These are the activations of a small neural network, seen along a few directions. Each row is one input.
In each table, some parts of the input vary, and every possible input appears once, in random order.
A made-up example of a description, with smaller parts first: one of 2 separate values, together with either a single point or one of 9 places along a line or (one of 4 places along a line, together with one of 8 places around a ring).
Shared parts are said once, and a part with two or three values counts as separate values.
In the rows, zero is written as 128.

Other details of the inputs vary at random and push rows far along two fixed directions, the same in every table; ignore that.

Rows:
r1: [177 154  89 140 144 212 118 124 101 212 141 133 101]
r2: [157  88 187 114 116 125 126 136 117  94 136 139 125]
r3: [130  86 180 126 169 114 112 145 114 114 110 147 148]
r4: [138 102 182 104 142 125 134 133 102 106 106 166 123]
r5: [118 117 191 133 153 127 121  99 116  90 114 146 140]
r6: [125 170  37 137 132 177 129 128 132 198 145  92 128]
r7: [121 172  23 141 139 181 124 114 128 188 130 112 124]
r8: [130 125 183 140 151 148 117 101 113 117 125 133 138]
r9: [141 118 196 128 137 115 133 114 117 104 113 165 116]
r10: [162 165  94 165 145 205 116  91 118 202 166 101 128]
r11: [169 130  80 177 160 207  78 130 126 192 151 118 112]
r12: [ 63 145  44 116  82  57 141 145 174  84 114 100 138]
r13: [ 82 167  73 123  76  33 169 143 174 115 109 128 123]
r14: [146  96 169 123 137 155 107 117 113 102 148 116 140]
r15: [176 171 103 165 134 202 122 114 121 218 158 123  97]
r16: [148  95 191 114 122 127 120 145 120  95 133 140 114]
r17: [ 60 152  49 101  99  53 158 145 161 104 103 108 151]
r18: [ 89 144  58  96  75  37 179 159 159 123 117 116 138]
r19: [ 88 159  75 121  68  28 178 142 173 121 124 116 133]
r20: [129  94 185 103 147 128 131 122 102 103 128 125 157]
r21: [122 117 203 128 147 124 126 113 121 102 129 127 143]
r22: [ 97 115 117 106  90  56 143 150 153  66 105 145 116]
r23: [123  94 173 120 144 141 103 116 116  71 119 139 133]
r24: [141 101 194 101 137 122 139 146 106 116 120 147 127]
r25: [159 104 171 125 129 151 112 134 110 108 132 147 108]
r26: [139 110 183 159 166 127 106 124 124 132 124 145 139]
r27: [125 165  30 151 114 179 113 129 146 177 156  86 116]
Description of these inputs: one of 3 separate values, together with either a single point or (one of 2 separate values, together with one of 4 places along a line).
Changing only the choice among 3 separate values turns r25 into r1. The same change can be made to r14. Which row results?
Answer: r20
Which other rows does r23 become when the choice among 2 separate values takes its other values? List them by row number.
Answer: r22
Which other rows does r4 become when the place on the line of 4 takes its other values? List them by row number.
Answer: r1, r18, r24
Which other rows does r16 become when the choice among 3 separate values takes its other values? List them by row number.
Answer: r15, r24

Rows:
r28: [157 161  54 137 118 171 122 136 130 192 141 126  95]
r29: [178  91 224 117 147 171 116 117  79 118 136 151 122]
r30: [153 174  76 150 119 163 128 112 134 192 150 114 105]
r31: [ 84 122 122  96  84  36 164 166 154  76 105 136 131]
r32: [124 169  36 155 122 172 113 122 144 173 150 101 127]
r33: [ 65 114 120 109 111  48 140 152 157  68 112 108 159]
r34: [148 161  38 140 112 161 138 137 138 193 143 120 102]
r35: [171 105 230 130 158 166 113 110 101 128 129 151 123]
r36: [153  91 212 134 172 182  91 117  96 108 140 134 143]
r37: [151 107 223 125 178 169 117 113  82 130 125 156 144]
r38: [139 158  48 156 128 180 106 114 132 174 146 105 129]
r39: [ 90 126 142 111  87  29 162 138 150  78 111 129 139]
r40: [146  83 197 128 174 167  99 117 101 109 136 128 146]
r41: [ 57 116 116 105 108  45 146 151 157  67 104 111 152]
r42: [120 171  37 157 123 172 114 116 143 172 146 104 122]
r43: [ 84 127 131 111  86  25 166 144 161  82 101 129 142]
r44: [163 103 215 138 150 154 112 127 102 122 132 158 115]
r45: [126 176  41 145 139 156 141 117 132 203 136 117 129]
r46: [169 101 212 137 148 152 115 120  99 125 126 154 122]
r47: [ 70 120 112 103 107  41 137 145 163  63 109 113 156]
r48: [ 62 124 122 114 107  53 148 139 156  59 102 119 143]
r49: [ 83 125 129 110  93  27 171 143 166  84 107 131 139]
r50: [149 106 209 123 170 153 120 111  85 127 117 154 148]
r51: [148 111 211 117 174 154 118 111  90 127 118 154 143]
r52: [ 93 111 118  96  93  38 161 161 151  78 107 143 126]
r53: [173  91 215 122 152 174 110 135  87 121 133 161 112]
r54: [154  88 210 126 178 179  88 114  95 112 134 129 143]
r55: [126 166  33 157 121 169 113 111 139 173 142 104 125]
r56: [120 164  36 144 133 169 113 122 141 183 138  93 121]
r57: [168 104 212 131 153 151 108 122 103 123 128 158 113]
r58: [ 88 126 135 110  93  30 168 138 157  82 117 129 135]
r59: [140 171  46 140 107 166 140 136 139 194 143 112 108]
r60: [ 87 116 127  90  86  32 171 149 150  72 114 131 135]
r61: [178  95 215 115 154 174 110 127  90 123 128 158 114]
r62: [136 152  48 153 140 178 111 118 138 178 153 100 129]
r63: [145 170  47 157 117 152 137 126 147 197 144 119 104]
r64: [138 179  55 158 112 157 138 125 147 199 144 111 110]
r65: [123 168  34 158 125 170 120 112 137 173 134 100 117]
r66: [ 87 128 122  87  83  34 164 150 152  76 111 128 131]
r67: [171 103 226 139 156 169 112 122  97 128 134 156 118]
r68: [135 152  49 154 137 177 106 122 130 182 145  92 133]
r69: [158  86 207 132 171 181  95 106  97 103 140 143 141]
r70: [173  88 218 116 156 174 122 120  92 124 133 154 123]
r71: [ 59 105 135 101 104  25 149 136 161  36 103 130 156]
r72: [ 63 119 112 111 109  44 154 134 160  58 102 120 143]
r73: [ 74 122 117 105 105  48 136 138 160  60 109 121 153]
r74: [145 167  44 158 117 150 133 129 145 196 145 122 100]
r75: [166 100 210 110 147 162 120 123  98 120 126 150 122]
r76: [129 161  33 154 126 166 111 122 140 177 146  95 132]
r77: [150 161  36 142 106 158 129 140 131 192 139 122 101]
r78: [ 62 112 112 104 106  41 145 146 153  67  99 111 155]
r79: [ 87 123 136  94  85  42 166 154 146  74 115 130 134]
r80: [122 174  36 152 130 171 117 111 143 173 135 100 112]
r81: [133 166  51 151 133 181 105 107 137 173 144 108 120]
r82: [179  89 213 121 149 172 112 128  84 123 127 158 119]
r83: [168 107 231 135 152 167 116 111  93 125 143 148 121]
r84: [ 89 124 122 115  87  24 156 153 157  82 102 138 131]
r85: [120 156  33 148 136 169 121 121 141 183 142  95 123]
r86: [175 103 226 132 158 164 108 117  99 126 129 157 116]
r87: [175  91 219 118 149 173 118 121  87 123 127 152 126]
Describe the family of inputs behind these rows.
Answer: one of 4 separate values, together with either a single point or one of 6 places along a line or (one of 2 separate values, together with one of 4 places along a line)
Changing only the choice among 4 separate values turns r59 into r75. The same change can be made to r64. Which row results?
Answer: r35
Changing only the choice among 4 separate values turns r48 into r72. The same change can be made to r33. Which row results?
Answer: r40
Start at r28 and move only the place on the line of 4, one step at a time. The first step leads to r61. Which rows follow, in order?
Answer: r75, r66
Which other rows does r34 become when the choice among 4 separate values takes its other values? List them by row number.
Answer: r31, r61, r82
